These are the activations of a small neural network, seen along a few directions. Each row is one input.
Each table varies a few parts of the input and shows all the possible inputs, shuffled.
Descriptions start from the smaller parts, as in this example, which fits no table here: line(4) and (point or ring(11) or (values(3) and ring(5))).
Shared parts are said once, and a part with two or three values counts as separate values.
In the rows, zero is written as 128.

Other details of the inputs shift rows strongly along two fixed directions, in all tables alike. That doesn't count.

A family of inputs:
x1: [119 132 125 125 121 124 126 124 122 121 129 124]
x2: [157 122 127 115 142 136 129 119 136 144 131 134]
x3: [123 134 133 135 130 121 127 131 124 120 119 133]
x4: [121 131 131 130 118 129 128 131 120 129 132 132]
x5: [121 126 126 137 121 126 128 130 135 130 126 134]
x6: [119 131 131 127 120 122 133 127 124 124 130 124]
x7: [118 130 129 131 125 121 131 131 131 121 133 126]
x8: [119 131 128 130 125 122 131 132 130 120 134 126]
x9: [121 130 129 135 122 126 132 136 128 128 134 134]
x10: [119 127 128 129 118 123 129 121 130 126 122 125]
x11: [128 127 125 136 123 128 120 135 122 122 122 130]
x12: [123 128 121 137 120 129 126 131 133 128 126 135]
x13: [128 129 135 138 123 126 127 139 120 125 128 129]
x14: [127 125 134 140 123 124 127 136 124 128 122 130]
x15: [120 126 131 133 126 127 132 124 123 120 135 126]
x16: [156 125 133 111 144 123 124 123 140 139 123 120]
x17: [122 120 129 139 122 131 129 122 128 130 126 135]
x18: [122 125 126 135 125 132 126 125 120 125 133 134]
x19: [122 132 126 130 119 129 126 129 120 128 130 132]
x20: [122 128 120 133 122 129 125 133 130 124 129 134]
x21: [121 130 128 133 123 127 127 135 126 126 135 134]
x22: [152 133 133 103 140 126 133 123 133 139 136 122]
x23: [118 131 122 129 127 123 125 128 129 119 132 126]
x24: [123 123 123 135 123 134 126 125 123 124 130 135]
x25: [151 126 133 107 147 130 129 118 132 136 139 124]
x26: [127 128 135 139 123 125 127 138 121 126 127 129]
x27: [152 122 133 110 146 127 134 117 137 140 134 125]
x28: [122 131 129 135 122 127 131 137 127 126 135 133]
x29: [152 130 124 101 140 128 127 119 135 137 130 123]
x30: [121 126 128 137 122 125 132 134 131 130 129 134]
x31: [123 129 122 129 117 131 126 129 123 126 127 133]
x32: [124 130 128 132 128 122 120 130 121 117 125 121]
x33: [122 126 129 133 115 127 129 126 128 133 123 133]
x34: [122 130 132 132 117 127 133 132 122 130 131 132]
x35: [155 128 123 110 141 133 126 129 141 143 132 134]
x36: [118 130 130 133 131 127 132 121 125 121 126 139]
x37: [124 129 134 134 126 120 127 133 123 119 126 121]
x38: [156 128 125 107 136 134 127 124 134 145 129 132]
x39: [117 135 127 131 129 122 131 129 132 122 125 138]
x40: [120 128 119 130 124 125 125 128 133 119 127 129]
x41: [118 127 127 132 125 120 131 129 133 124 128 126]
x42: [155 126 135 113 143 134 134 124 131 143 140 132]
x43: [126 126 124 133 125 124 120 130 126 118 120 124]
x44: [156 122 126 113 142 137 128 120 134 143 132 135]
x45: [162 127 129 116 141 130 123 129 136 143 124 129]
x46: [159 130 131 113 145 129 122 131 129 140 130 127]
x47: [125 128 124 131 126 123 120 130 124 115 122 122]
x48: [118 136 130 128 124 124 132 125 125 124 123 136]
x49: [121 122 122 132 125 130 126 120 126 119 127 129]
x50: [119 126 125 131 128 127 126 120 122 118 132 126]
x51: [127 124 132 140 122 125 124 132 127 128 119 130]
x52: [129 126 125 138 122 129 121 135 123 124 121 132]
x53: [126 129 134 137 124 126 123 138 119 124 128 129]
x54: [121 131 123 133 124 127 125 133 126 125 132 134]
x55: [122 120 131 139 123 129 133 126 125 130 130 135]
x56: [121 129 123 129 118 125 127 122 129 124 123 126]
x57: [118 132 130 125 121 124 128 126 122 122 132 124]
x58: [122 125 131 135 125 132 128 127 120 126 135 134]
x59: [152 121 131 110 145 128 130 113 140 140 130 125]
x60: [156 129 126 109 135 133 129 123 136 147 128 132]
x61: [156 130 135 108 147 124 124 128 131 135 132 119]
x62: [122 127 131 133 117 126 133 130 125 133 127 132]
x63: [120 128 121 132 123 124 126 126 135 121 126 128]
x64: [121 123 124 134 124 129 127 118 129 121 126 128]
x65: [153 124 125 106 146 132 127 115 135 134 134 125]
x66: [125 130 134 134 126 121 127 134 122 118 128 121]
x67: [126 127 126 136 124 123 122 128 128 120 119 123]
x68: [119 127 130 129 119 121 132 125 127 126 126 124]
x69: [122 124 132 137 124 131 133 128 122 128 134 134]
x70: [124 125 133 136 126 119 127 131 126 122 122 122]
x71: [123 131 132 132 117 128 132 133 121 129 132 131]
x72: [119 129 119 128 125 124 124 128 132 117 128 127]
x73: [118 131 127 129 126 122 127 130 128 120 134 126]
x74: [ 62 148 127 130 192 234 158 158 133 169  89  53]
x75: [121 129 122 127 119 127 126 123 126 122 124 127]
x76: [118 126 125 132 123 121 128 125 137 124 125 127]
Each input here is: values(4) and (point or (values(2) and ring(9))).
Q: Changing only the values(4) part turns x11 into x31. The same change can be made to x14. Which row results?
A: x62
Q: Change only the values(4) part in x53. List by row number the other rows that result.
A: x4, x21, x58
Q: Change only the values(2) part in x56. List by row number the other rows that result.
A: x60
Q: Start at x40 and move only the ring(9) part, one step at a time. The first step leads to x63. Which rows follow, in order?
A: x76, x41, x7, x8, x73, x23, x72
Q: Change only the values(4) part in x8. List by row number the other rows that result.
A: x15, x22, x66
Q: Change only the values(2) part in x41. List by row number the other rows that result.
A: x30

A family of inputs:
x77: [107 131 128 139 129 128 126 137 126 116 113 114]
x78: [170 131 128  87 165 133 127 114 140 142 136 117]
x79: [102 128 118 134 129 136 124 123 124 114 118 117]
x80: [102 134 133 135 126 128 131 132 121 120 122 111]
x81: [108 127 134 149 121 136 136 143 128 134 119 129]
x82: [ 97 144 116 127 114 130 133 141 139 128 123 124]
x83: [107 131 135 145 120 138 135 139 118 135 126 128]
x84: [174 128 130  96 158 143 131 121 136 157 140 134]
x85: [172 129 136  93 162 122 132 125 150 149 127 114]
x86: [109 130 137 149 121 139 134 144 122 135 121 131]
x87: [104 128 127 142 123 144 134 131 120 129 129 131]
x88: [113 131 134 149 121 142 128 146 117 132 120 132]
x89: [182 125 128 105 155 141 124 130 142 159 129 131]
x90: [106 130 123 140 127 130 126 130 128 117 112 113]
x91: [102 129 132 143 122 141 140 132 124 130 132 129]
x92: [103 132 136 139 126 126 131 137 129 121 119 112]
x93: [108 134 131 140 128 132 123 139 121 117 116 115]
x94: [165 125 128  87 162 128 132 109 151 148 133 116]
x95: [158 115 130 128  83  46 110  96 118  80 164 173]
x96: [102 128 129 142 123 142 137 129 123 130 129 131]
x97: [112 121 119 147 118 149 124 132 124 130 116 131]
x98: [159 108 134 138  75  53 119 100 122  98 168 189]
x99: [ 97 132 129 133 129 130 136 125 128 115 128 112]
x100: [105 130 125 140 127 128 129 129 131 119 112 113]
x101: [174 131 129  87 161 133 126 123 135 142 139 113]
x102: [102 146 111 128 115 136 125 143 131 124 121 126]
x103: [102 126 122 136 124 133 129 120 132 119 111 115]
x104: [174 129 142  98 153 134 138 129 139 165 139 128]
x105: [109 131 133 145 120 140 132 141 115 133 125 128]
x106: [172 132 140  92 161 125 130 126 144 149 129 115]
x107: [102 134 124 133 130 135 128 127 120 111 126 115]
x108: [ 98 133 128 133 130 131 134 124 125 114 127 113]
x109: [106 127 118 137 124 137 122 123 127 116 110 116]
x110: [165 106 121 133  77  51  99  95 123  82 150 173]
x111: [108 129 138 149 120 137 136 144 125 136 123 129]
x112: [ 99 132 131 132 126 129 137 129 124 118 127 111]
x113: [100 127 119 134 129 134 127 122 127 115 119 116]
x114: [157 127 117 122  68  46 108 112 130  93 159 185]
x115: [104 134 131 135 127 130 128 134 119 118 121 111]
x116: [101 133 134 136 125 126 133 133 124 121 123 109]
x117: [103 124 124 143 122 143 134 127 126 132 123 133]
x118: [103 130 131 142 123 142 138 131 122 129 131 130]
x119: [178 131 137  99 155 139 130 131 132 161 137 131]
x120: [ 98 127 121 134 128 132 130 120 129 117 119 116]
x121: [108 126 129 150 120 137 135 136 131 135 118 128]
x122: [109 127 128 150 120 139 133 136 128 134 116 130]
x123: [109 131 129 142 121 146 133 138 113 128 129 130]
x124: [177 127 138 102 156 134 135 132 144 162 130 132]
x125: [108 131 122 141 128 132 123 131 126 116 111 114]
x126: [104 126 116 135 129 138 120 125 124 113 120 115]
x127: [173 129 138  95 154 139 140 125 137 161 142 131]
x128: [100 131 124 133 130 134 129 124 123 114 125 114]
x129: [110 129 127 143 120 147 130 141 113 127 130 128]
x130: [103 144 109 129 115 137 122 146 131 123 122 124]
x131: [176 126 129  97 158 145 128 124 136 156 142 132]
x132: [111 128 130 149 122 139 131 144 122 131 117 131]
x133: [104 129 133 142 119 140 142 136 121 133 131 128]
x134: [175 129 136  95 154 141 137 126 134 159 141 131]
x135: [166 113 130 135  82  43 103 108 120  82 150 174]
x136: [109 123 123 146 118 146 130 129 126 132 115 132]
x137: [160 115 132 127  80  45 112 100 115  82 163 172]
x138: [170 122 131  97 155 139 137 116 148 163 137 133]
x139: [111 127 126 150 121 141 130 137 125 132 116 130]
x140: [172 133 131  86 161 132 129 121 135 143 137 115]
x141: [115 127 127 151 123 142 125 148 120 129 118 130]
x142: [176 128 131  97 158 145 129 126 135 155 143 131]
x143: [172 125 125  89 158 132 126 111 148 147 123 117]
x144: [165 129 133  86 163 127 135 112 148 146 139 114]
x145: [113 128 129 150 123 141 128 145 120 130 117 132]
x146: [168 111 129 136  82  44 100 111 120  81 152 172]
x147: [111 130 135 149 121 141 131 145 120 133 121 131]
x148: [172 110 136 145  74  56 105 119 113  97 159 189]
x149: [111 123 121 146 118 148 127 130 124 131 114 133]
x150: [101 125 123 137 123 132 131 120 135 120 113 113]
x151: [161 111 131 135  79  39 111  99 130  87 151 171]
x152: [175 124 126  97 157 144 129 119 140 158 134 136]
x153: [105 130 129 142 123 144 135 133 119 128 130 131]
x154: [103 130 121 135 130 137 123 128 121 111 126 113]
x155: [178 128 125  95 162 130 120 123 145 144 125 114]
x156: [172 131 128  88 164 134 125 119 138 140 140 114]
x157: [ 98 131 126 133 130 132 133 122 126 115 125 114]
x158: [106 122 126 146 116 143 135 127 132 135 117 130]
x159: [105 131 130 140 129 126 130 136 129 118 114 113]
x160: [105 124 122 143 122 145 131 129 123 130 123 133]
x161: [106 135 129 136 127 131 125 135 116 117 121 112]
x162: [176 132 132  90 161 130 122 127 135 145 134 112]
x163: [107 123 125 146 117 144 133 127 129 134 115 132]
x164: [113 128 124 150 121 143 127 138 123 131 115 131]
x165: [175 130 132  96 158 143 133 123 135 156 142 133]
x166: [100 133 130 132 126 131 135 129 121 117 126 112]
x167: [110 132 129 141 128 133 120 142 121 116 118 113]
x168: [112 130 130 147 120 144 126 145 113 131 126 127]
x169: [106 133 132 139 128 130 126 138 123 118 117 114]
x170: [166 145 120  80 149 129 132 129 155 157 134 127]
x171: [108 123 119 145 123 148 125 132 121 128 124 132]
Q: What is each input in this table made of?
A: line(5) and (point or (values(2) and ring(9)))
Q: Changing only the line(5) part turns x171 into x152. The same change can be made to x110. Which row results?
A: x109
Q: Changing only the line(5) part turns x86 into x111. The same change can be made to x100. Which row results?
A: x151
Q: Changing only the line(5) part turns x87 into x96. The same change can be made to x132. Which row results?
A: x124
